Each row below holds a small network's activations on one input, seen along a few directions.
In each table, some parts of the input vary, and every possible input appears once, in random order.
Descriptions start from the smaller parts, as in this example, which fits no table here: values(2) and (point or line(9) or (line(4) and ring(5))).
Shared parts are said once, and a part with two or three values counts as separate values.
In the rows, zero is written as 100.

Other details of the inputs shift rows strongly along two fixed directions, in all tables alike. That doesn't count.

Rows:
row 1:  94 150  34  38 121 133 122 127 124 147 150 113  96  29  84  89
row 2:  54  37 152  71  62 114 100  92 127 127 130  83  93 104 103 106
row 3: 165 162  50 136 125  77  64 105 107  55  40 135 123  73  73  79
row 4:  97  41 150 102  81 106 106  81 104  75  99  77  91 184  80 142
row 5:  56  52 170  59  86 137 133 138  98 128 146  65  86  94 142 121
row 6:  63  28 169 128  58  84  86  61  99  97  91  79  94 149 120 105
row 7:  88  45 105 144  79  48  70  55 108  85  71 101 106 163  55 112
row 8: 107  36 162  85  64 104  71  87 138  55 100  89 107 175  74 116
row 9:  95  38 132 147  72  50  54  72 117  80  56 101 114 143  67 101
row 10: 132 165  78  61 114 145 103 125 102  92 120 114 102  43 126  76
row 11: 119  59 110 122  89  69  70  73 121  61  70 105 106 183  41 125
row 12: 111 172  52  40 132 154 139 132  95 120 148 105  93  47 119  87
row 13:  36  65 137  63  79 129 142  85  83 144 166  68  71 121 145 105
row 14:  66  47 151  35  71 141 107 119 143 127 152  77  93  96  99 117
row 15: 110  63 128 155 101  71  98  88  78  70  62  85 102 170  80 139
row 16: 101 139  55  31 111 128  92 148 146 140 140 118 109  11  90  75
row 17:  50  51 142  84  81 118 131  89  88 130 139  72  82 129 116 121
row 18:  52  37 149  70  59 110 100  81 126 127 130  83  92 109 111  97
row 19: 118 152  25 173 125  50  85  62  68  99  50 127 104  78  95  71
row 20:  78 146  40  60 119 126 130 113  96 156 145 105  91  22 116  79
row 21: 156 164  19 125 132  71  67  88 109  58  60 139 118  97  50  81
row 22:  86  64 128 166  92  56 103  65  56  80  63  86  95 167 109 118
row 23: 106  47 146 161  86  67  80  92  94  73  47  88 109 141  88 121
row 24:  79 139  34  76 108 102 114  87 106 146 128 118  95  41  98  71
row 25: 132  84 127 139  90  95  90  60  80  40  73  94  96 189  83 124
row 26:  91  50 144 163  75  60  74  66  88  78  48  94 106 141 103 104
row 27:  77 149  49  91 117 103 125  94  79 146 125 108  91  44 134  73
row 28: 124 163  61  19 109 153  93 129 135 108 152 126 103  31 105  61
row 29:  90  61 152 169  82  54  84  76  68  78  50  87 101 147 130 104
row 30: 107 147  46  72 126 124 120 125 102 130 123 107  97  47  95  97
row 31: 138 145  63 171 137  55  84 124  73  85  30 121 120  51 103  90
row 32: 159 151  49 137 128  64  62 112 111  67  36 136 123  65  69  86
row 33: 107 162  51  41 136 144 138 140  99 133 144 107  92  38 115  95
row 34:  56  36 143  37  68 129 101 116 148 135 156  82  95  95  93 106
row 35:  46  36 142  67  55 104  84  74 138 126 137  90  94 113 107  86
row 36: 164 176  28 137 129  83  80  77  87  56  60 137 110 100  66  83
row 37:  74 142  32  52 114 118 122 105 113 158 149 112  93  20  99  75
row 38:  99  56 127 165 101  64 104  81  72  78  62  85 100 165  85 133
row 39: 126 179  63  65 130 142 131 124  71  98 132 107  91  70 129  91
row 40:  80  75 134  30  83 164 135  99 115 106 167  72  81 136 106 120
row 41: 109  51 108 132  88  61  68  75 119  72  71 102 107 174  41 126
row 42: 105 118  49 119 116  74 100  93 104 108  88 115 105  81  69  97
row 43: 117 170  82  40 129 152 125 159  95 111 135 103  99  26 144  81
row 44:  87  75 150  58  92 145 135 108  89  90 142  69  82 156 118 129
row 45: 116  54 148 151  88  73  73  98 100  63  47  89 111 146  84 128
row 46:  88  80 172  37  77 169 124 118 104  96 158  75  86 117 143 113
row 47: 161 147  44 129 127  61  50 115 122  67  41 141 126  69  59  80
row 48: 114 149  18 162 117  40  78  57  87 101  54 135 110  76  79  66
row 49:  86  60 125 167  88  57  99  56  65  85  63  88  98 165 100 116
row 50: 150 152  65 161 138  62  78 131  79  78  30 122 122  58  96  94
row 51: 132  73 156 143  94  87  84  96  87  40  52  88 110 163 101 121
row 52: 128  60 149 141  90  81  73  95 102  53  48  94 108 155  84 126
row 53:  97  49 146 163  79  63  75  78  89  79  47  91 108 139  94 112
row 54: 119 141  14 151 120  41  68  68  97 100  54 140 113  78  62  68
row 55: 159 168  24 134 132  77  82  87  97  61  53 134 114  96  58  87
row 56:  57  45 167  84  74 117 116 108  98 124 125  71  93 107 132 112
row 57:  86  69 162  30  75 165 119 120 126 102 152  74  91 113 122 112
row 58:  76 156  54  65 127 124 142 131  75 154 143 102  88  26 132  83
row 59: 100  53 119 159  94  65  95  73  84  78  63  88 100 164  73 130
row 60: 147 161  42 160 148  63  99 121  60  81  44 118 110  84  89 105
row 61: 131 173  90  65 124 140 115 142  81  91 118 109 100  47 145  80
row 62:  73 150  72  68 110 119 118 121  94 153 133 108  97   5 155  59
row 63: 164 173  23 127 126  77  68  81  99  52  66 142 115 102  59  78
row 64:  49  56 169  61  77 134 129 125  93 135 145  67  86  93 145 110
row 65:  87  72 157  23  66 164 109 101 133  96 164  84  88 116 114 104
row 66:  55  41 148  45  70 132 114 113 137 134 153  75  92  91 104 110
row 67: 121 151  27 167 126  51  89  73  69  97  47 127 108  74  91  77
row 68:  81  51 103 149  73  46  68  36 107  89  74 105 102 169  67  97
row 69:  95 118  71 126  94  68  76  79 108 113  76 119 110  60 105  66
row 70: 151 155  70 161 140  61  81 139  70  73  29 119 120  61 105  96
row 71:  85 129  54  68 100  96  84 108 128 137 117 124 109  22 104  56
row 72:  47  44 118  35  75 128 117  98 139 139 171  83  86 116  79 115
row 73: 136 133  93 113 124  97  93 133  93  84  69 111 111  73 107 100
row 74: 117 159  58  64 137 125 133 141  85 114 122 106  94  59 116 100
row 75: 118 182  54  41 127 159 139 124  86 115 155 107  90  49 130  84
row 76:  71  61 126  22  80 149 126  99 136 123 166  81  82 127  84 123
row 77:  66  29 177 128  67  85  97  80  87  96  87  76  96 148 126 114
row 78:  46  56 166  60  74 132 130 114  91 136 146  69  83  96 154 102
row 79:  55  60 142  58  91 138 152 121  88 136 161  63  79 119 124 127
row 80: 128  66 161 146 100  76  85 113  81  50  46  88 107 159 105 131
Each input here is: values(2) and line(5) and line(8).
- The inputs of row 49 and row 67 match in every part but the line(5) part. If row 17 is changed in the same way as row 49 into row 67, which row does it become? => row 20
- The inputs of row 33 and row 74 match in every part but the line(5) part. If row 75 is changed in the same way as row 33 into row 74, which row does it become? => row 39
- Start at row 65 and move only the line(8) part, one step at a time. The first step leads to row 3. Which rows follow, in order? => row 32, row 14, row 66, row 2, row 18, row 69
- Which other rows does row 13 become when the values(2) part takes its other values? List them by row number. => row 29
- Which other rows does row 60 become when the line(5) part takes its other values? List them by row number. => row 1, row 15, row 30, row 41
- Which other rows does row 57 become when the values(2) part takes its other values? List them by row number. => row 40

Rows:
row 81: 116  79 148  99  95 118 108 106  90  63  97  83  96 154 105 127
row 82: 125 125  58 135 116  66  80  91  94  82  69 120 110 103  71  93
row 83:  58  68 128  67  85 120 123 106 100 131 148  80  87 104 118 107
row 84:  68  73 117  47  81 127 115  93 122 121 149  88  88 117 103 105
row 85: 109 131  56  88 116 107 105 106 110 115 105 112 101  63  85  92
row 86: 114 136  73  99 109 101  89 108 105 105  92 116 107  51 105  76
row 87:  93 135  65  98 116  92 108 106  89 123 102 110  99  61 118  81
row 88: 135 153  81  82 127 128 112 131  89  87 104 107 100  76 113  99
row 89:  69  68 135  51  80 125 109 109 123 120 141  86  93 102 117 101
row 90:  65  74 128  79  80 123 118  90  98 126 135  83  87 100 123 100
row 91:  98  49 135 167  87  60  90  73  82  77  50  88 103 159  88 126
row 92: 109  57 126 151  77  69  76  54  98  61  62  98 104 172  73 116
row 93: 114 130  72  99 117  99  94 120 108 109  87 112 108  50  97  88
row 94: 126 121  76 138 114  64  73 107  94  80  60 118 115  89  85  89
- What is each input in this table made of? => values(2) or (values(3) and line(4))
- Which of the alternatives is row 90? => values(3) and line(4)
- Which other rows does row 86 become when the values(3) part takes its other values? List them by row number. => row 90, row 92
